A small network was shown many inputs. Here are its activations along a few directions, one row for each input.
In each table, some parts of the input vary, and every possible input appears once, in random order.
A made-up example of a description, with smaller parts first: one of 2 separate values, together with either a single point or one of 11 places along a line or (one of 5 places around a ring, together with one of 6 places along a line).
Shared parts are said once, and a part with two or three values counts as separate values.
(in the rows, 128 means zero)

Other details of the inputs vary at random and push rows far along three fixed directions, the same in every table; ignore that.

Table:
row 1: [113 145 109 117 142 172 127 105 123 154 183]
row 2: [132 147 129 133 106 128 147  73 114 122 121]
row 3: [112  88 108  70 113 127  95  66 132  22 108]
row 4: [127 166 126 134 112 156 154 113 138 170 186]
row 5: [ 83 119  92 116 139 148  93 116 114 114 174]
row 6: [ 95  92 113 118 115 142  89 111 106 124 188]
row 7: [ 98 134 123 139 115 149 134 111 133 152 202]
row 8: [ 88 136 101  88 140 171 133  87 110 140 167]
row 9: [120 114 173 114 129 113 132 118 136  78  98]
row 10: [141 159 165 101 124 106 156  70 141  60  77]
row 11: [172  64  62 105 120  82  45 159 145  61 104]
row 12: [180 171 188 180 151  95 164 217 135 219 124]
row 13: [134 110  83 133 177 110  83 217 141 178 152]
row 14: [ 80 102  83 128 120 136  94  95  96 131 159]
row 15: [126 128 150  90 117 127 137  37 141  40  97]
row 16: [ 87 152 117 125 152 145 131 115 107 151 176]
row 17: [148 160 198 174 126 110 183 128 126 178 113]
row 18: [111 142 164 145 112 134 179 102 152 124 122]
row 19: [ 96 109  89 125 130 124  83 102 108 127 177]
row 20: [140 192 167 128 130 141 192 132 167 158 125]
row 21: [139 119 117 150 166 134 106 218 139 182 155]
row 22: [116 185 129 124 143 153 157  96 118 164 165]
row 23: [132 108 105 116 112 144 101  93 120 106 160]
row 24: [125 102  96 129 177 133  80 227 145 188 137]
row 25: [140 176 178 155 110 158 187 127 105 196 139]
row 26: [100  96 119 141 115 142 125 125 100 143 153]
row 27: [103 128  73 103 124 157 116 100 151 111 186]
row 28: [137 126 182 153 112 127 146 101 123 113 143]
row 29: [ 68 139 108 100 156 146 116  97 111 142 158]
row 30: [183 117 125 138 120 109 110 212 131 145 113]
row 31: [182 160 143 145 137  97 154 207 138 165  50]
row 32: [125  81 116 123  97 100  80 102 118  31 117]
row 33: [ 88 126 113 124 137 132 125 110 111 147 125]
row 34: [128 102 107 113  84 122 105  71 113  45 101]
row 35: [101 114  76  96 135 161 109 104 112 113 178]
row 36: [104 162 102  99 154 149 129 122 119 162 141]
row 37: [136 118 188 131 116 108 164  92 129  37 102]
row 38: [155 128  79 120 152 107  97 200 136 126 112]
row 39: [158 155 195 119 102 105 189  49 139  77  64]
row 40: [154  75  97 121 139  77  80 218 190  60  70]
row 41: [130 176 214 180 121 144 202 102 116 193 134]
row 42: [111 129 111 128 111 170 133  80 109 163 171]
row 43: [ 82 122 100  99 168 139  98 117 128 161 165]
row 44: [111 159 148 138 106 171 183  80  92 173 161]
row 45: [123 191 191 138 118 167 224  87 104 186 128]
row 46: [195 111 209 178 103  78 157 198 136  98  44]
row 47: [122  74 112 111 129 106  81  92 144  23 118]
row 48: [128 195 207 184 125 129 208 114 106 203 128]
row 49: [196 140 161 143 111  86 147 193 147  98  19]
row 50: [137  78  80 116 172 101  54 219 156 128  99]
row 51: [157 152 170 147  81 118 184  88 153  90 101]
row 52: [108 167 132 115 123 149 163  60 115 154 132]
row 53: [102 151 124 108 129 171 140  89 114 142 186]
row 54: [148 130 141 151 157 102 135 198 142 199  96]
row 55: [132  81  76  71 135 100  69  99 152  39  92]
row 56: [ 92 143 104 107 106 166 154  62 145 133 162]
row 57: [113  65 134 114 106 110 121  90 122  35  79]
row 58: [150  96  60 119 148 127  76 199 145 174 106]
row 59: [ 96 158 170 125 152 155 171 127 113 173 150]
row 60: [ 92 138 116 135 146 136 132 117 116 182 136]
row 61: [161 156 186 132  82 111 163  71 121  53  94]
row 62: [137  99 109 168 139 132 101 208 126 202 143]
row 63: [109 151 101 107 148 153 125  95 124 157 181]
row 64: [132 165 145 146 167 126 133 226 133 202 110]
row 65: [214 124 169 150 109  83 149 202 136  90  61]
row 66: [137 122 166 146 113 100 142 135 130  90  57]
row 67: [117 120  94 161 131 135  95 203 108 195 143]
row 68: [145 188 182 133 147 157 184 130 136 185 126]
row 69: [122 152 161  96 108 126 155  54 130  47  91]
row 70: [137 171 140 135 148 156 155 128 130 177 156]
row 71: [202 146 198 173 128  71 175 222 187  87  61]
row 72: [102 103  80 100 125 164 103  88 120 138 151]
row 73: [160 181 177 165 120 146 185 126 124 201 121]
row 74: [118  82 158 118 104 111 125  93 128  52  83]
row 75: [159  97  59 131 139 109  75 200 136 175 122]
row 76: [106  87 103 126 122 135  98 136 103 126 175]
row 77: [144  95  71 134 166  87  66 222 143 120 112]
row 78: [170 137 107 138 129 104 107 175 130 143 117]
row 79: [154 153 206 134 137  76 170 116 148  68  47]
row 80: [126 142 142 118 117 154 156 119 118 163 126]
row 81: [180  66 120 146 124  70  69 190 150  66  83]
row 82: [103 127  79 102 115 144 100  73 101 115 177]
row 83: [ 98  99 107 136 144 155 110 146 122 183 147]
row 84: [116 104  79  92 113 126  84  87 128  37 129]
row 85: [131  97  60 117 116 119  82 134 114 110 115]
row 86: [ 90 125  94 127 132 137  98 115  97 153 186]
row 87: [ 84 101  96 136 104 148 118  92 134 124 182]
row 88: [139 116 197 140 110 104 163  68 140  61  61]
row 89: [163 111  73 136 146 127  76 209 135 187 148]
row 90: [ 85 101 113 108 134 150 101 101 117 108 183]
Each input here is: one of 2 separate values, together with one of 5 places around a ring, together with either a single point or one of 8 places around a ring.
Q: Changing only the choice among 2 separate values turns row 40 into row 20. The same change can be made to row 88. Which row results?
A: row 58
Q: Changing only the choice among 2 separate values turns row 16 into row 38. The same change can be made to row 54. Which row results?
A: row 39
Q: Changing only the choice among 2 separate values turns row 4 into row 7. The same change can be made to row 53. Which row results?
A: row 90
Q: Which other rows does row 9 become when the choice among 2 separate values takes its other values? List them by row number.
A: row 3
Q: List by row number the other rows that have the choice among 2 separate values and the place on the ring of 5 in common with row 75.
A: row 2, row 25, row 34, row 42, row 44, row 51, row 73, row 85
Q: Which other rows does row 17 become when the place on the ring of 8 takes its other values? List them by row number.
A: row 14, row 26, row 41, row 46, row 48, row 62, row 67
Q: A walk changes only the place on the ring of 5. It starts at row 22 and steps to row 10. List the rest of the walk in order.
A: row 52, row 2, row 78
Q: List by row number the other rows that have the choice among 2 separate values and the place on the ring of 5 in common with row 12.
A: row 6, row 7, row 19, row 28, row 32, row 76, row 81, row 86

Table:
row 91: [121 137 120 110 118 138 136  88 133 111 133]
row 92: [119 118 146 141 121 132 139 119 116 138 126]
row 93: [101 121 141 121 128 133 125  84 123 102 144]
row 94: [160  89  99 104 111  94  93 128 153  32  76]
row 95: [123 142 135 122 140 131 140 125 137 131 126]
row 96: [141 138 131 135 117 132 136 122 120 135 132]
row 97: [125 144 136 122 138 131 142 127 139 131 126]
row 98: [124 117 140 138 146 122 124 166 130 150 111]
row 99: [114 134 141 120 143 134 140 121 127 138 113]
row 100: [125 127 125 123 106 138 135  87 125 108 138]
row 101: [120 134 149 130 133 128 135 123 126 125 139]
row 102: [125 131 133 136 115 131 135 118 112 137 118]
row 103: [120 135 149 133 135 128 135 124 125 128 136]
row 104: [121 116  72 111 139 136  93 149 131 153 143]
row 105: [145 142 134 135 116 135 142 128 126 139 136]
row 106: [127 145 136 120 140 129 138 127 130 130 130]
row 107: [123 142 131 124 126 130 139 117 119 139 112]
row 108: [112 102 106 117 135 129  98 135 135 108 144]
row 109: [138 141 127 125 145 127 132 161 142 141 122]
row 110: [131 128 140 139 118 130 138 123 123 127 145]
row 111: [148 130 118 140 124 124 122 154 126 148 123]
row 112: [153 126 146 127 135  99 132 148 147  92  80]
row 113: [129 129 145 145 121 126 140 125 123 140 138]
row 114: [135 145 124 118 125 132 135 116 128 129 129]
row 115: [131 130 142 142 118 127 138 124 119 133 145]
row 116: [138 149 127 119 126 135 141 120 132 132 130]
row 117: [112 116  81 113 156 134  89 159 130 151 144]
row 118: [128 128 140 143 118 131 140 124 127 134 142]
row 119: [138 137 130 132 114 133 135 117 120 131 136]
row 120: [139 120 123 137 126 128 125 155 123 156 109]
row 121: [124 147 138 122 141 131 139 122 128 130 128]
row 122: [153 106 113 112 115 101 110 122 148  61  83]
row 123: [112 137 138 124 140 128 136 124 123 134 113]
row 124: [ 83  88  84 103 134 137  81  93 123 100 163]
row 125: [142 139 129 134 116 136 138 126 128 132 134]
row 126: [127 125 140 144 121 127 133 121 120 134 140]
row 127: [124 123  72 112 141 138  94 154 126 158 147]
row 128: [116 128 143 132 135 129 133 124 133 127 136]
row 129: [133 116 135 152 128 116 125 167 117 152 115]
row 130: [120 124 124 123 107 136 129  80 120 107 137]
row 131: [128 127 141 144 119 130 139 123 125 134 140]
row 132: [112 114 131 128 110 132 126  79 113  99 150]
row 133: [126 145 135 117 138 132 139 122 134 124 131]
row 134: [122 135 151 130 133 130 139 126 130 125 138]
row 135: [132 127 140 141 118 131 137 126 126 128 143]
row 136: [167 117 158 146 134  90 132 189 155 102  78]
row 137: [125 140 136 122 129 135 143 116 124 146 112]
row 138: [145 130 115 138 121 128 125 152 132 147 127]
row 139: [146 144 121 130 135 125 130 154 133 155 116]
row 140: [ 97  97  89 125 151 131  82 168 118 155 142]
Q: Describe the family of inputs behind these rows.
A: one of 5 places around a ring, together with either one of 2 separate values or one of 8 places around a ring
Q: Changing only the place on the ring of 5 turns row 95 into row 122. The same change can be made to row 117. Which row results?
A: row 139
Q: Changing only the place on the ring of 5 turns row 132 into row 96. The same change can be made to row 129. Which row results?
A: row 102
Q: Which other rows does row 98 become when the choice among 2 separate values takes its other values? List them by row number.
A: row 140
